A small network was shown many inputs. Here are its activations along a few directions, one row for each input.
Each table varies a few parts of the input and shows all the possible inputs, shuffled.
Descriptions start from the smaller parts, as in this example, which fits no table here: one of 8 places around a ring, together with either a single point or one of 9 places along a line or (one of 3 separate values, together with one of 4 places along a line).
Shared parts are said once, and a part with two or three values counts as separate values.

Other details of the inputs vary at random and push rows far along three fixed directions, the same in every table; ignore that.

Rows:
R1: [ 30 -11   9  16  23  -9   0  12  14 -35 -26]
R2: [ 30  -9   8  11  25  -8  -3  13  13 -37 -25]
R3: [-12  19 -26  -6 -22  11  12 -14 -22  22  23]
R4: [ 25  -6  10  12  33 -10  -7  17  16 -36 -17]
R5: [-48 -25   0 -25 -37  14 -70 -70  22  51  -6]
R6: [  2  12 -37  28  -2  -3 -13 -11  -5 -29   0]
R7: [ 28 -10  16  17  25  -3  -4  12   8 -40 -22]
R8: [-13  19 -18   0 -22  11   7 -14 -28  21  29]
R9: [ 23 -11   6   9  15  -3   8  13  27 -41 -29]
R10: [ 13 -42   8  33  13 -22  -9  44   2 -29 -19]
R11: [  4   3  23 -15  -2   1  29  13   9  14  -4]
R12: [  7 -42   4  30   8 -23  -2  44  12 -30 -23]
R13: [ 21  -6  10  16  30 -13  -2  16  21 -35 -19]
R14: [ -23  -34  -17   -1   -9    3 -101  -67   30   -1  -26]
R15: [  0  15 -37  25   5  -2 -18  -8  -4 -30   5]
R16: [  5   4  23 -17   3  -3  24  13   4  15  -2]
R17: [ 11   4  27 -14   8  -2  17  13  -5  17   3]
R18: [ 12   3  28 -17   9   6  15  12 -12  13   2]
R19: [-26  24 -24  -4 -17   3  13 -10 -14  23  27]
R20: [ 13  -2  22 -19   3   4  24   9  -5  14  -2]
R21: [  5   3  20 -20   2   1  26  15   8  14  -2]
R22: [  6   2  21 -20  -1   3  29  13   8  13  -4]
R23: [ 11   4  27 -18  11   4  13  14 -11  13   4]
R24: [ -3  13 -40  24   6  -3 -14  -8   1 -29   6]
R25: [ 13  -2  24 -15   4   0  23   8  -8  15  -2]
R26: [ 15  -1  25 -18   5   5  20   9  -9  13   0]
R27: [-11 -33  19   1 -12 -13  23  43  -5  22   1]
R28: [ -3  14 -37  28   4  -7 -15  -9  -3 -29   3]
R29: [ -5 -33  20   2  -7 -15  18  41 -14  24   3]
R30: [  3  10 -35  29  -3   1 -13 -13  -7 -31   2]
R31: [  5   8 -40  23  -2   2 -12 -13  -7 -32  -1]
R32: [  6  -1  23 -15  -3   3  31  10   5  13  -4]
R33: [-19  24 -25  -6 -16   6   8 -11 -21  23  27]
R34: [-15 -44  53 -37  -3   4 -71 -45  27  43 -22]
R35: [-18 -44  45 -43   5   2 -69 -45  30  46 -24]
R36: [ 23 -10   8  16  16  -5   7  15  28 -37 -27]
R37: [-19  18 -26  -8 -28  14  19 -14 -15  19  21]
R38: [ 23  -6   6   9  22  -9   1  16  24 -38 -25]
R39: [ 14   1  28 -17   7   4  16  11 -10  12   4]
R40: [-18  19 -28  -7 -27  14  18 -12 -13  21  21]
R41: [-22  24 -27  -9 -25   9  16 -10 -10  20  23]
R42: [-19  20 -28  -8 -29  13  19 -12 -11  20  20]
R43: [ 15  -2  27 -18   5   6  18   9 -12  10   3]
R44: [-20 -47  45 -39 -14   8 -56 -47  44  44 -33]
R45: [ 28  -8  16  18  24  -7  -6  14  11 -39 -19]
R46: [  7   4  27 -18  17   2  13  15  -9  14   7]
R47: [-39 -12 -29  13 -40  -5  13  18 -23  28  25]
R48: [ 13  -2  30 -13   4   3  19   9 -11  12   4]
R49: [  3   3  23 -16   1  -1  27  14   8  15  -1]
R50: [-17  19 -26  -9 -26  12  16 -15 -19  19  21]
R51: [ -9  15 -41  22  -4  -1  -7  -7  11 -32   0]
R52: [ 14  -6   8  14  24 -12   5  18  33 -37 -22]
R53: [-15  19 -22  -2 -24   9  14 -16 -23  22  24]
R54: [-26  24 -24  -3 -22   5  15 -10 -11  22  25]
R55: [ -3  14 -31  30   3  -3 -19  -8  -6 -31   9]
R56: [ -23  -33  -11    1   -9    6 -105  -66   27   -4  -20]
R57: [-13  22 -22  -5 -19  10   7 -13 -27  22  26]
R58: [  2  13 -34  30  -1  -1 -15 -11  -5 -30   2]
R59: [ 24  -5  14  13  33  -6 -10  17  10 -39 -18]
R60: [  9   3  24 -15   6  -3  21  13  -1  17   1]
R61: [ 10  -1  20 -20   0   4  27  11   2  14  -4]
R62: [ -6  14 -40  22   0  -3 -11  -7   5 -32   1]
R63: [  5  -1  23 -16  -4   3  32  10   7  12  -5]
R64: [-21  24 -22  -2 -17   3   9 -11 -20  24  27]
R65: [ -1   3  23 -15   7  -3  26  15  10  16   2]
R66: [ 12  -1  24 -13   2   1  24  10  -2  17  -2]
R67: [-20 -44  53 -36   4   2 -72 -44  29  44 -18]
R68: [ 19  -6   8  13  17 -10   5  17  31 -38 -26]
R69: [  8   0  22 -15  -1   1  28  11   3  15  -4]
R70: [  0  13 -37  27   0  -6 -15 -10  -4 -29   2]
R71: [-16  22 -22  -1 -22   7  11 -14 -22  23  24]
R72: [ 29  -9  15  18  25  -3  -5  14   9 -38 -22]
R73: [-16  23 -16   0 -18  11   4 -13 -31  21  27]
R74: [ 32 -11   6  11  24  -6  -1  13  14 -37 -26]
R75: [ -1  15 -32  29   2   0 -20  -8  -9 -31   5]
R76: [-11  15 -39  27  -5  -4  -6  -7  12 -31   1]
R77: [ 13  -1  28 -18   7   8  17  10 -14  11   1]
R78: [ -2  13 -40  22  -5   1  -9 -10   3 -32  -2]
R79: [ -5 -31  26   3  -3 -10  11  42 -23  21   6]
R80: [-17  23 -19  -5 -14   8   3 -11 -28  20  32]
R81: [ 13   3  24 -18   9   0  16  13  -6  15   3]
R82: [ -1  13 -39  23   5  -4 -16  -9  -4 -30   3]
R83: [-22  25 -17  -1 -10   7   2 -10 -28  22  33]
R84: [-24  24 -27  -9 -16   5  12 -10 -15  21  27]
R85: [-24  24 -26  -7 -21   8  14  -9 -12  21  25]
R86: [  0   4  20 -21   7  -1  27  16  11  14   1]
R87: [ -2  15 -34  30   4  -4 -17  -8  -3 -29   6]
R88: [  2   4  24 -16   6  -4  24  14   4  15   0]
R89: [ 14   0  27 -17   8   8  17  11 -12  13   1]
R90: [ -4  15 -35  29   7  -5 -17  -8  -2 -29   8]
R91: [ -4 -33  25   3  -5 -13  12  42 -21  21   8]
R92: [  6   5  31 -13  13   0  14  14 -10  15   5]
R93: [-15 -44  46 -42  -3   5 -67 -45  33  45 -28]
R94: [ -4  13 -37  27   6  -7 -15  -9  -2 -28   5]
R95: [ 17  -7   6  10  26  -9   2  18  30 -38 -22]
R96: [ -4  13 -38  27  -7  -2  -8 -10   4 -31  -2]
R97: [  8   3  27 -18  15   0  14  14  -7  13   9]
R98: [-28 -37 -15   3 -18   6 -91 -70  37  -4 -30]
R99: [ 15  -2  26 -17   5   6  18  11 -10  13   3]
R100: [ -4 -33  20   1  -5 -16  16  41 -19  24   2]
R101: [-11  20 -24  -5 -20  12   8 -14 -27  22  25]
R102: [ 28  -8   8  12  23  -7  -1  14  17 -37 -25]
R103: [  4  11 -36  30  -3   1 -13 -11  -5 -29   2]
R104: [  6   2  21 -19   0   4  27  13   6  14  -3]
Description of these inputs: one of 8 places along a line, together with either a single point or (one of 2 separate values, together with one of 6 places along a line).
- The inputs of R88 and R92 match in every part but the place on the line of 8. If R61 is changed in the same way as R88 into R92, which row does it become? => R89
- The inputs of R78 and R22 match in every part but the place on the line of 8. If R96 is changed in the same way as R78 into R22, which row does it become? => R11
- The inputs of R51 and R82 match in every part but the place on the line of 8. If R63 is changed in the same way as R51 into R82, which row does it become? => R25
- Start at R31 and move only the place on the line of 6, one step at a time. The first step leads to R74. Which rows follow, in order? => R2, R14, R82, R35
- Which other rows agree with R24 in the place on the line of 8? List them by row number. => R3, R13, R20, R29, R33, R53, R60, R64, R66, R71, R93, R102
- Change only the choice among 2 separate values in R67. List by row number the other rows that result. => R97
- Change only the choice among 2 separate values in R16. List by row number the other rows that result. => R38
- Change only the place on the line of 6 in R97. List by row number the other rows that result. => R39, R43, R56, R80, R99

Rows:
R105: [ 33 -33  82 -26  38 -10  -2  13  75 -20 -57]
R106: [ 14 -36 -46  73   7 -21 -48   7  21 -79 -30]
R107: [ 13 -22 -40  45  21  -7 -32   4  46 -82 -42]
R108: [-14  -2  56 -76  -4  22   0 -44  18  82  -6]
R109: [ 18  24   6  19   7 -19 111  92 -66   2  43]
R110: [ 43   1 -28  40  36  -4 -44 -23  28 -84 -34]
R111: [ 38  76  -6   2  30  -1  92  56 -62  -5  48]
R112: [ 21 -27 -19  46  36 -17 -58  17  17 -72 -28]
R113: [-62  -1 -65  29 -46  -1 -58 -32 -43  37  43]
R114: [ 20  -1 -32  63  33  -9 -65  -6  15 -86 -21]
R115: [-28 -29  39 -60 -32  14 -16 -22  -1  78  -2]
R116: [ 31  54  15   6  18  -1 109  68 -61  -8  46]
R117: [ 19  70 -21  14   2   9 120  56 -33 -16  38]
R118: [-42  45 -83   2 -48  25 -47 -85 -24  16  29]
R119: [-17   4  56 -81  -9  13   1 -44  30  79  -3]
R120: [-22 -31  30 -47 -28  13 -20 -23  -9  74  12]
R121: [  3  46 -31  22 -14 -19 124  80 -27  -8  38]
R122: [ 57 -53 113 -29  48  -5  -7  23  48  -7 -57]
R123: [ 34 -59  95 -43  40 -18   5  36  77  -6 -65]
R124: [-68   9 -98  34 -73   7 -45 -50 -31  20  32]
R125: [ 34   1 -22  41  45  -9 -49 -20  16 -87 -29]
R126: [-25 -40  62 -60 -11   7 -19 -13 -16  82  10]
R127: [-55  38 -88  21 -62  26 -46 -74 -26   9  35]
R128: [-46 -35  26 -36 -35   5  -6 -17   9  80   0]
- The inputs of R127 and R124 match in every part but one. If R105 is changed in the same way as R127 into R124, which row does it become? => R121
- What is each input in this table made of? => one of 4 places along a line, together with one of 6 places along a line
- Start at R123 and move only the place on the line of 6, one step at a time. The first step leads to R107. Which rows follow, in order? => R115, R120, R126, R112
- Start at R119 and move only the place on the line of 6, one step at a time. The first step leads to R108. Which rows follow, in order? => R118, R110, R125, R111

Rows:
R129: [ 18 -19   8  -7  24  -5 -27 -12  55 -26 -45]
R130: [-38  -7 -25  10 -35   7  -7  -4 -14  29  16]
R131: [  7  10  40 -21   9  -8  19  18   3  23  10]
R132: [ 20  -8  34 -23  16   7  14  17 -22  24   8]
R133: [ 13  30 -69  52  21 -10  -3  23 -30 -71  22]
R134: [-16   6 -23  -7  -8  11 -23 -19 -31  24  30]
R135: [-15 -18  32 -13  -1 -12  23  43  -1  27   2]
R136: [ 16   8  24 -40  -4   8  37   6  12  18 -14]
R137: [ 22 -20   9  -5  20  -1 -25 -15  52 -27 -49]
R138: [-24  16 -20  -5 -21  18   2 -38  -4  18  19]
R139: [ 51  48  -9  41  40 -17  94  77 -38 -54  14]
R140: [-16  21 -16   2 -25  12 -11 -29 -10  24  23]
R141: [ -8  -7 -27  25 -17   6 -73 -51  24 -33 -16]
R142: [ 25 -27  28  10  20  -5 -40 -13  16 -31 -42]
R143: [-35 -40 -35  15 -48 -17  -2   4 -22  35  20]
R144: [ -1   5  36 -29  13  -2  32   8   8  17   5]
R145: [ -8  16 -73  70  -4 -11  14  37  -8 -64  10]
R146: [ 13 -17   9 -11  26 -13 -30  -8  53 -28 -43]
R147: [ -4 -20  33 -14 -14   1  28  35  -5  22  -6]
R148: [ 17 -24  25  -1  16   4 -25 -21  41 -40 -40]
R149: [-28  17 -21  -7 -17  14   0 -35  -1  18  23]
R150: [  6   2  39 -18  18 -12  16  16 -17  26   3]
R151: [ 21  -7  36 -29   8   9  14  16 -25  17   5]
R152: [-21  22 -17   0 -21   7 -13 -25  -7  24  27]
R153: [-17  13 -17   5 -16   8 -14 -30 -30  27  17]
- What is each input in this table made of? => either a single point or (one of 4 places along a line, together with either a single point or one of 5 places along a line)
- Change only the place on the line of 4 in R145. List by row number the other rows that result. => R130, R135, R147

Rows:
R154: [ 19  16 -18  23   9  -2   6   3  13 -46  -6]
R155: [  3  -2  34 -24  -1   6   6 -15  10  26  -9]
R156: [ 28  -4   8  22  34 -13   7  27   1 -36  -9]
R157: [ 12  12   2 -26  -2  10  33   0  -6  14   3]
R158: [-50 -11 -32  -5 -35   6 -47 -42   0  28  13]
R159: [ -3  -1  10  -7 -14  -2  28  17  -5  17  10]
R160: [ -8  33 -89  61 -19   1 -20 -16 -29 -55  29]
R161: [ 13   0   4 -17  -2   7  23   9 -25  16   8]
R162: [  4   7  13 -10   1   4  14  17 -21  18  14]
R163: [ 26   8   4  13  32  -7  15  20  20 -41 -13]
R164: [  3  20  10 -18   0   8  24   8  -2  15   9]
R165: [-25 -32  22 -21  -9  -2 -31 -21  19  40  -8]
R166: [-26   3  -9 -15 -12   8 -32 -44   8  29   8]
R167: [  3  -6  -1 -17 -12   3  33  15  -9  18   2]
R168: [ 30  -5  13  25  23  -2  12  25  -3 -43 -14]
R169: [ 22  -9   2  22  14 -15  15  32  17 -36 -20]
R170: [  4 -31  24   0  12   7 -56 -37  45 -24 -42]
R171: [  5   0 -24  30   7 -12   2  20   9 -36 -13]
R172: [-24 -20 -38  26  -9  -9 -58 -30  21 -26 -15]
R173: [  6  -4 -17  34   1  -2   8  15   8 -43 -11]
R174: [-38  45 -87  30 -37  10 -13 -28 -52   7  49]
R175: [  1   6  13 -11   6  -4  16  13 -23  18  15]
R176: [  1   4  13  -9   7   0  16  15 -20  19  19]
R177: [ -3   0  11  -3 -13  -1  31  13  -8  20   4]
R178: [  0  18  10 -19   5  -1  26   4  -5  15  10]
R179: [ -6   1   7 -10 -10   1  24  23  -5  19   8]
R180: [ -1  18  11 -21   3   4  25   6  -4  13  11]
R181: [-9 -2  7 -8 -3 -3 26 20 -4 20 13]
R182: [  8 -27  18  -3  13  -3 -61 -34  47 -19 -41]
R183: [  5 -13  34 -20   1  -1  -8  -1  -6  30  -2]
R184: [-12  13 -11  -3  -7   3   4   1 -29  13  25]
R185: [ 31 -24  32  14  26  -8 -13  10  13 -28 -31]
R186: [-22 -18  23 -34  -7   8 -52 -46  24  39 -17]
- The inputs of R178 and R175 match in every part but one. If R182 is changed in the same way as R178 into R175, which row does it become? => R183
- What is each input in this table made of? => one of 3 separate values, together with either a single point or (one of 2 separate values, together with one of 5 places along a line)
- Change only the choice among 3 separate values in R171. List by row number the other rows that result. => R174, R186
